Each row below holds a small network's activations on one record, seen along a few directions.
After each row come some of the record's fields: M, N, S, G, C.
A field that a record lacks is left out.
The largest differences between rows may come from other fields.
Random noise pushes rows far along 11 fixed directions. That doesn't count. These rows show it; they differ only by the noise:
[ 264  118   -6 -256 -145 -183  116  184  -34  -64  -12  -21 -184 -130
   17  159 -259  -30  118   27    4 -103   74 -193   77 -138 -107  152
 -167]
[ -92 -285 -291 -386 -189  406 -189  -89  202 -492 -229   52  173 -551
  312 -563  245  193  432 -346   71 -325  252 -233 -651 -354   80  331
  220]
[  73 -120  153 -262   81   71   81  -81 -217 -263  117 -339   77 -203
   92 -352 -121  -87  -31   47 -295  129  347  -87   46  149  -32  480
  234]
[ 258 -206  124   -3   72  383  108  234   93 -154 -105  332 -179 -161
 -125   71  -43 -101  306   47  146 -249   35   21 -133 -176 -208  196
  -35]
[  62   11  306  180  -66  637 -223  332  -39  122   48  436   37  318
 -159   21  120 -306  173  -62  370  182 -267   -2  -37  127 -130   -8
  180]
[-123  300   21 -303  -60 -306 -234 -506  216  232 -125   53  161  229
  -79  -73  -50 -120  151   91  116 -358 -151  -29   -3   98  227   -9
  466]
[ 183   18  110   55 -131  500 -377  315  101   56  -37  406   62  457
 -113  298  115 -136  226 -264  377 -114 -276  -99 -179  -30  -93 -162
  219]
[   9  -32 -118  -92 -406  456  -70 -321   95  -62  -81 -158  110 -219
  128 -190  188   -4  -59 -149  -59 -132   12  -46 -339   69  371   -9
  -93]
[-635  379   -2  -15   91   82 -257  364 -336 -110 -334  453   13 -151
  332 -138  -45  -34  135 -485  470  518  -53 -413 -118 -441   26 -134
  247]
[ 623 -439  338   80  386  357   12  155  149 -105  253  -47   62  500
 -518  366   84 -192 -160  256 -181 -270   95  410  178  369 -444  154
  380]
[-229  -93   28  416  352  187  190 -368  136  333 -284  168  121 -279
  -28  -38  166 -128  108  183  162  -24 -108  165 -175  -99  261 -379
  -22]
[ 190 -570 -185 -160  563 -124   91  -79  351 -260   16 -317  487 -272
  -45 -189  373  142   93   36 -206 -239  323  157 -244 -176 -257   56
  380]
[ -90  250 -341 -176 -484 -273  188 -540  519  314  -14 -289  263 -312
 -195 -118  478  -17 -582  273   -8  -93 -235  340   -7  164  302 -446
 -326]

[  -3   12  -17 -143  -75    5   -4 -227 -246 -262   46 -475   -5  -55
  153  -26 -146  104 -321 -145 -423   26  289  -75   39  158  225  200
   94] : (M m1; N n1; S s1; G g1)
[ 426   60  113  -22 -190  -11  114   -8  103  223  198 -162    0  453
 -251  456   -6 -140 -303  127  -94 -127 -174  147  219  214    5 -103
 -239] : (M m1; N n1; S s1)
[ -89   15   25  310 -574  605 -106 -618 -178  234   45 -263 -175 -210
  183 -518  -46  -89   89  308  -77   38   29   27 -335  607  572   40
  -78] : (M m1; N n1; S s2; G g2)
[-217  108 -116    9  147 -404  250   41  219  137 -214  319  -59 -513
   11 -137   14   -8  396  255  272  -91 -112   12  -26 -372  -46  -79
 -133] : (M m1; N n1; S s1; G g2)
[ 160 -230  224   67  183  237  120 -426  137  189  108 -230  211   93
 -172 -239  106 -214    6  252 -193 -221   16  167   64  281  105  129
   94] : (M m1; N n2; S s1; G g2)
[ -84 -143 -372 -190   22 -268  -96 -221  195 -194   14 -402  213 -213
   55 -344  283  270 -239   67 -128  -53  268  110 -178   66 -111  -85
  236] : (M m1; N n1; S s1; G g2)
[ -14  118  -83 -229 -397  -31   73 -256  309  204   -6   96   74  -90
  -58 -308  186  -81   26  155  190 -187 -208   48  -66  -10   87   41
 -192] : (M m3; N n1; S s2; G g2; C c1)
[ 203 -417  326  447  818  143  241 -391 -119  154  -83 -288  116   27
  -38  198 -172 -109  227  169 -406 -266  217   41   75   29  187  -51
  146] : (M m1; N n2; S s1; G g2)
[ -56  195    9 -179  457 -707  298 -211  -32   -6 -354   90 -249 -235
   51  363 -508   47  368   84 -123 -493  157 -188  114 -505  132   37
   48] : (M m4; S s1; G g2)
[  54   19  246   16 -308  436  300  319 -248  -18  191  101 -112 -215
   71 -157  -37 -258   21   31   25  444 -100  -38   70    8   73  331
 -491] : (M m1; N n3; S s1; G g2)
[ 299   45 -353 -136 -303 -342  -20  244  -91 -101  141 -346 -192  -81
  124  148 -144  246 -163   72  -61  128  193  -83  -19   73 -181 -116
 -218] : (M m1; N n3; S s2; G g1)
[-297  125  -66 -166 -678  300   15  116 -123 -232  175   11 -133 -494
  128 -707  200   -5 -243   49   29  450   17   55  -22  252   28  356
 -290] : (M m1; N n1; S s2; G g2)
[ 117 -270  204   41  651   99  305  392 -127 -169    5  -61  216  101
  -80  260  103 -118 -248 -195  -90  213  190    9  209 -341 -341  -21
   -7] : (M m1; N n2; S s2; G g2)
[  84    8  287 -342   11  172   -2  290   68 -158  232  -66  466  185
  -84   19  275 -245   -2 -346 -112   85 -154 -106  147 -141  -17  270
  125] : (M m1; N n2; S s1; G g2)
[-101  450  382  146 -334  242  426  161 -429  247  -25  185 -348 -255
   51   99 -352 -399   36   85   32  386 -210 -219  288  -84  364  104
 -649] : (M m4; S s1; G g2)
[  63  205  315   23   60  190  -81  258 -318   25    6   12  -30  400
   56  407 -238 -185  -69 -361   -9  105  -60 -319  197  -92   74  -47
   15] : (M m1; N n2; S s2)
[  71   26  202    8  239 -167  409  -79 -531  -20  -16 -390 -150 -311
  281   69 -513 -114   71    5 -434  212  343 -302  188  -93  275  230
 -262] : (M m4; S s2; G g1)
[ 227 -376   61 -110  281   73   36  184  -28 -242  239 -384  321  141
    3  -62  172   49 -244 -188 -294  124  235  -23   93   22 -274  171
   77] : (M m3; N n2; S s2; G g2; C c1)
[ 456  -92 -299 -573 -606 -189 -250  -83  452 -211  235 -241   30   83
 -113 -161  129  216   40   25 -133 -611   28    2  -80  207 -181  260
   -6] : (M m1; N n2; S s2; G g2)
[ 238 -152   84  -88 -316   52  557  -55  205  159  321 -434  362 -589
    7 -290  351 -174  -72  122 -367  152 -145   25  149  -23  258  156
 -772] : (M m3; N n1; S s2; G g2; C c1)
[  -2 -157 -121  236 -188  168 -229 -297 -209  252  150 -451  155   45
  362 -441  -40  112   94  -72 -117  271   97 -290 -179  358  231  -88
 -142] : (M m2; N n2; S s2; G g2; C c1)
[ 230 -220 -381 -132 -267 -100   95  589   96 -436  259 -189 -146 -315
 -105  -33  236  298 -546   91 -103  317  208  254   85   81 -552   20
 -347] : (M m1; N n3; S s1; G g1)
[   3  141 -242  -43  190 -382 -272 -227   76  135 -299   76  -65  391
  147  483 -249  212  231 -188  190 -432   -7 -205 -205 -255  117 -386
  255] : (M m1; N n1; S s1; G g2)
[ 126 -215 -442   94  179 -438 -164   29  160   77   43 -493  302 -209
  235  -47   94  339  174  -87 -126  -14  151 -245 -147  -75  -67 -401
  -34] : (M m1; N n2; S s1; G g1)
[ 129   31 -305 -551 -220 -611  573   96  458 -218   52 -153  114 -624
 -111   65  275   91 -248  154 -167 -182    9  226   92 -421  -86  112
 -531] : (M m1; N n3; S s1; G g2)
[ 376 -343  -50  -24  -23  127  124 -361  295 -124  -30    1    4   67
  -36  434    6  130  337    3 -288 -694    8  233 -341  -66  326  182
  -52] : (M m3; N n3; S s1; G g2; C c3)
[ 142 -237  193  163  210  168  180  -74  -90  -88  138 -190  -49 -111
 -124 -101  -65  -79  -42  283 -270   12  196  217  114  290  -66  230
  107] : (M m1; N n1; S s1; G g1)
[-349  307  260   31   -4  252 -181   -9 -216    3 -150  221   92  267
  111  229  -66 -115 -155 -609  -11  112 -213 -261  186 -137  317  -68
   14] : (M m3; N n2; S s2; G g1; C c1)
[-415 -230  235  222  685  263  203 -272   -9 -282 -209  118  254 -223
 -113   82  257  -52 -157 -157 -285  -70   79  370  -38 -218  276   75
  404] : (M m1; N n3; S s1; G g1)
[-113  416 -371  -27 -502 -257 -602  230   41  134  -34  163 -207  263
   56  -11  -43  210  106   14  501   72 -154 -203 -146  163 -188 -409
  247] : (M m1; N n1; S s1; G g2)
[ 376 -322  197  206  219  223 -270  472 -274   67  201  -67  148  338
  303  117 -307   41  641 -496 -116  139  -15 -622   27  -81 -124  197
 -140] : (M m2; N n2; S s2; G g1; C c1)
[ -85   59  162  -31  -11  369 -616 -323   -9  151   11 -112  372  393
    8 -328  113 -177  235 -154   71 -122  -73 -216 -142  335  219  -56
  750] : (M m1; N n2; S s2; G g1)
[ 187  -96 -113  -91 -138 -119  -76  209 -125    5  107 -129    0 -169
  247 -252 -147   66  481   25   63  168  121 -322 -172  -43 -116  234
  -80] : (M m3; N n1; S s2; G g2; C c2)
[-249  299  -98  550  -12  -43 -239 -217 -281  485 -245  -13 -235  111
  293  159 -354  130   22 -198   96  201 -163 -382   69   59  346 -588
 -353] : (M m3; N n2; S s1; G g1; C c1)
[  44  -73 -126  -34 -390  519 -496  334  108 -207  113  172  143  385
  -20   -3  354  101  -59 -353  263   83 -144    3 -315  119 -157  -50
  247] : (M m3; N n1; S s1; G g2; C c2)
[   7  256  211 -202  -24 -111   37   72 -355   48  181 -395  222  222
   96   99  -68 -235 -295  -97 -131  447   64 -178  200   90  139   35
  157] : (M m1; N n3; S s2; G g2)
[-131  149   51  -57  234 -345  453 -164  278  138 -207  199   44 -281
 -175  258   81 -120    9  158   50 -261 -159  195  108 -387  133 -123
 -180] : (M m1; N n1; S s1; G g2)

Which values does each new row have?
[ 311 -386   21  314  131  349 -181 -304  -41   62  -46   41 -406  146
  -68 -207 -286   96  349  416   42 -454  281   92 -199  414 -201   63
  253] : (M m1; N n2; S s2; G g2)
[-115   31  -63  -42 -199  153  152 -331  455  158   27 -119  384 -170
 -286 -123  626 -124 -521   15  -69  -98 -270  374   36   82  215 -294
 -211] : (M m1; N n2; S s2; G g1)
[ -93  -59 -295  345 -131  -55 -147 -361  198  198 -162  103 -199 -106
   33   15    2  242   77  188   70 -203  -96  186 -224  199  174 -306
 -137] : (M m3; N n1; S s1; G g1; C c2)
[ 427 -448  -87  518  177  606 -331   68   80  -39 -215  296 -309  546
  -13  680 -154  296  221 -371   67 -543  -11  -29 -362  -42 -107 -330
 -143] : (M m2; N n2; S s1; G g2; C c1)
[ 346 -326 -340  -15 -325  142 -112  364  337  131  190  -58  288 -236
  187 -347  311  103  569  -17  191   -8 -134 -246 -395 -116 -136  -96
 -340] : (M m4; S s1; G g1)
[ 218   69  -69 -142 -115 -377  -92  236  -64 -161  259  -69 -434  199
 -298    5 -234   99 -334  502    2   98  207  317  297  486 -584  165
  203] : (M m1; N n3; S s1; G g2)
[   6  -41  118 -327  -16 -278  103  -72   10   -6  210 -129  220 -187
   89 -456  -28 -139  438  244  -73   26   63  -81    7   35   28  511
  249] : (M m1; N n3; S s2; G g2)
[-280   89  395  -49  305  165  397  -12 -129 -160   83 -166  319  -61
 -196  106  290 -295 -695 -168 -328  371  -14  268  380  -57  143   89
  -23] : (M m1; N n2; S s1; G g2)
[ 215 -242  262  219  133  595  -16   27 -146 -134   13  -72  -99   46
  -52   60  -78  -99   66  -93 -195 -149  124  -47  -19  115   28  121
    1] : (M m1; N n2; S s1; G g2)
[  15  161 -182  200  169 -156 -343  244  -29   70 -182   -8   17  299
   84  602 -106  208  -46 -466   87  -90  -91 -327   59 -231  -12 -624
    6] : (M m1; N n2; S s1; G g1)
[ 123  476  208  -72  186 -672   30  655 -170  262  -14  455 -344  338
 -157  541 -528 -189  353  147  372   92 -223 -282  468 -272 -404  -96
  -12] : (M m4; S s1; G g2)
[ 393 -191   89  305   24   38  415  240  -12  242  223  -80 -226 -125
 -237   55  -91 -148 -119  537  -70  198    7  224  284  252 -279  -52
 -525] : (M m4; S s1; G g1)
[ 130  -95   17  232  381  -19  373  -74 -122  176 -159 -104  -20  -37
   22  522  -87  -83 -137   56   -5   35   88   58  -64 -265  162 -386
 -211] : (M m1; N n3; S s2; G g2)
[  17  355  212   74 -449  203  -50  833 -534 -229   50  566 -800  -60
   68  175 -572  -52  188  -23  292  385  -46 -236  255   11 -304  344
 -293] : (M m1; N n3; S s2; G g1)
[ 304 -322 -280  -76    0    8 -267 -561  279   36   62 -701  474  249
  162   86  183  295 -118 -406 -509 -473   81 -168 -209   99  360 -205
  -22] : (M m3; N n2; S s1; G g1; C c1)
[-147  184  389    4  281  -36   95 -281 -139   77 -165  223  -99  334
  -54  320 -348  -99 -131 -360 -278 -177 -159  -98  424 -133  243  233
 -175] : (M m2; N n2; S s1; G g1; C c1)
[ 215  -58 -217 -276 -187 -138 -282  320  219 -127  193 -104  307  196
   37  175  228  131  156 -272   46  -73 -128 -124 -177 -126  -88  -57
  116] : (M m1; N n3; S s1; G g2)
[ 325   98   55 -536 -389  -64  147 -252   19 -138  146 -549  198 -129
  108   51  -83  -91  -27 -191 -473 -297   66 -252   27  -52  422  371
 -179] : (M m1; N n1; S s2; G g1)
